These are the activations of a small neural network, seen along a few directions. Each row is one input.
Each table varies a few parts of the input and shows all the possible inputs, shuffled.
A made-up example of a description, with smaller parts first: one of 2 separate values, together with either a single point or one of 9 places along a line or (one of 5 places around a ring, together with one of 6 places along a line).
Shared parts are said once, and a part with two or three values counts as separate values.
In the rows, 128 means zero.

Other details of the inputs shift rows strongly along two fixed directions, in all tables alike. That doesn't count.

A family of inputs:
x1: [ 86 181 157 147  90 113 147  42 185  87 171 152]
x2: [126 112 123 208 141  71 152 158 167 115  99  68]
x3: [149 119 153  43 132 203 127 143  86 166 124 220]
x4: [172  44 129  90 151 185 139 227  93 187  48 142]
x5: [ 74 155 153 137 108  81 130 116 146 130 131  99]
x6: [ 91 180 131 140  83 120 128  35 179  73 176 142]
x7: [121 122 117 204 137  65 144 160 153 119 101  64]
x8: [108 175 173  12 126 194 110  84  88 152 177 246]
x9: [140 136 145  39 176 180 111 149  77 172 142 205]
x10: [104 189 122 150 121 110 129  40 181  72 192 142]
x11: [109  93 114 190 159  49 135 210 139 155  66  17]
x12: [181  58 119 100 169 141 112 237  20 201  86 116]
x13: [ 94 150 149 170  76  58 123 109  97 118 154  87]
x14: [ 99 189 147 157 129 104 147  48 186  86 186 153]
x15: [182 152 116  45 146 224 105  67 103 116 192 233]
x16: [117 133 106 166  88 113 127  94 162  85 127  88]
x17: [202  36  81  93 135 206 109 206  85 163  55 111]
x18: [150  81  70 213 138  87 129 178 155 107  79  19]
Each input here is: one of 2 separate values, together with either a single point or one of 8 places along a line.
- Which other rows does x17 become when the choice among 2 separate values takes its other values? List them by row number. => x15

A family of inputs:
x19: [120  97 135 168 140  82 141 174 138 154  92  61]
x20: [148  95 148  69 162 168 130 164  99 178 112 157]
x21: [137 103 103 183 137  96 136 181 137 121  84  80]
x22: [159  97 134  89 154 182 135 170  98 160 104 183]
x23: [141 173 166  79 131 170 136  62 124 121 195 232]
x24: [108 179 165  52 115 157 116  52  98 127 208 207]
x25: [116 106 121 169 125  75 119 174 117 147  93  55]
x26: [117 193 160  59 117 168 118  60 119 108 189 228]
x27: [169  91 116  85 170 186 126 166 110 159 112 166]
x28: [100 180 119 158 115 103 131  56 181  72 173 126]
x29: [117 102 124 167 124  75 130 177  98 152 104  58]
x30: [ 72 187 156 160 115  73 137  69 170 102 176 123]
x31: [107 184 119 156 107 100 123  56 174  74 173 119]
x32: [167  90 107  83 165 203 126 154 121 153 109 161]
x33: [136  97  84 171 141 122 130 157 157 113  87  65]
x34: [ 86 171 142 151  66 102 125  59 165  89 152 122]
x35: [ 92 185 138 169 102  88 140  69 164  76 162 141]
x36: [118  96 121 163 121  80 125 173 106 149 103  53]
x37: [136 107 108 177 121  95 131 178 129 123  79  76]
x38: [148  96 124  63 124 193 118 169 105 160  84 163]
x39: [146  82  86 173 119 120 125 152 131 120  98  50]
x40: [157  95 148  81 150 176 137 158 104 162 110 170]
x41: [110 174 122 161  99  99 119  52 163  79 175 116]
x42: [106 115 118 174 145  74 137 183 128 143  88  68]
x43: [ 74 192 158 159 120  72 141  75 158 108 176 133]
x44: [150 133 124  73 125 183 116  88 101 127 173 182]
x45: [151  89 110 176 143 103 141 158 152 131  99  69]
x46: [129  99 117 172 115  94 124 169 122 128  85  69]
x47: [ 89 163 155 153  81 104 147  57 188  96 152 125]
x48: [ 83 162 136 158 125  77 132 111 153 111 141 103]
x49: [131 180 158  72 110 170 117  62  99 116 188 232]
x50: [140 100 140  69 167 171 126 171 101 174 110 163]
x51: [167  97 128  93 160 180 131 173  99 159 110 178]
x52: [ 80 192 145 144 108  78 123  70 159  93 169 118]
x53: [114 162 156  54  82 185 122  52 113 120 183 214]
x54: [113 152 111 169 128  95 131 100 167  88 143 104]
x55: [114  89 118 164 109 115 142 166 162 134  70  76]
x56: [167  89 128  86 131 176 125 165  65 159 115 165]
x57: [146  86  95 177 124  99 126 161 121 124 105  54]
x58: [144 108 104 180 128  95 127 180 130 122  86  75]
x59: [149 100 128  75 155 179 126 174  96 153  98 173]
x60: [174  94 124  87 137 177 121 163  67 157 125 168]
x61: [142  90 125 184 128  97 150 170 140 135  84  79]
x62: [ 77 195 147 153 107  69 123  74 157  97 171 114]
x63: [137 104 130  64 166 169 120 175  95 166 104 161]
x64: [122 145 106 171 107 109 119  85 159  90 142  88]
x65: [ 93 173 146 158  82  86 133  57 142  82 181 122]
x66: [151 148 130  75 135 175 109  90 103 127 169 195]
x67: [178  83 120  81 164 192 131 156 115 162 112 157]
x68: [142 121 136  68 160 157 117 179  74 178 113 166]
x69: [139  96 125  68 130 193 127 163 114 155  88 170]
x70: [118 110 123 169 130  74 124 179 106 153  93  64]
x71: [136  92  96 181 141 107 137 161 163 122  93  63]
x72: [109 186 139 170  93  85 124  61 146  81 178 135]
x73: [146 102  92 171 138 101 122 170 140 120  89  64]
x74: [179  82 114  82 163 202 131 152 118 159 107 154]
x75: [110 183 164  54 122 157 109  61 104 129 193 210]
x76: [145 100  84 169 133 119 122 161 150 116  84  57]
x77: [ 86 177 151 163 106  91 142  67 174  85 166 135]
x78: [143 112 155  79 162 154 136 163  90 183 122 166]
- What do these inputs look like to the network? => one of 6 places along a line, together with either a single point or one of 9 places along a line
- The inputs of x19 and x25 match in every part but the place on the line of 6. If x40 is changed in the same way as x19 into x25, which row does it become? => x46
- The inputs of x57 and x54 match in every part but the place on the line of 6. If x65 is changed in the same way as x57 into x54, which row does it become? => x59
- Which other rows does x60 become when the place on the line of 6 takes its other values? List them by row number. => x21, x23, x51, x58, x72
- Start at x32 and move only the place on the line of 9, one step at a time. The first step leads to x71. Which rows follow, in order? => x27, x51, x22, x77, x50, x30, x43
- List by row number the other rows that have the place on the line of 6 in common with x31. => x26, x37, x38, x52, x58, x62, x68, x73, x76
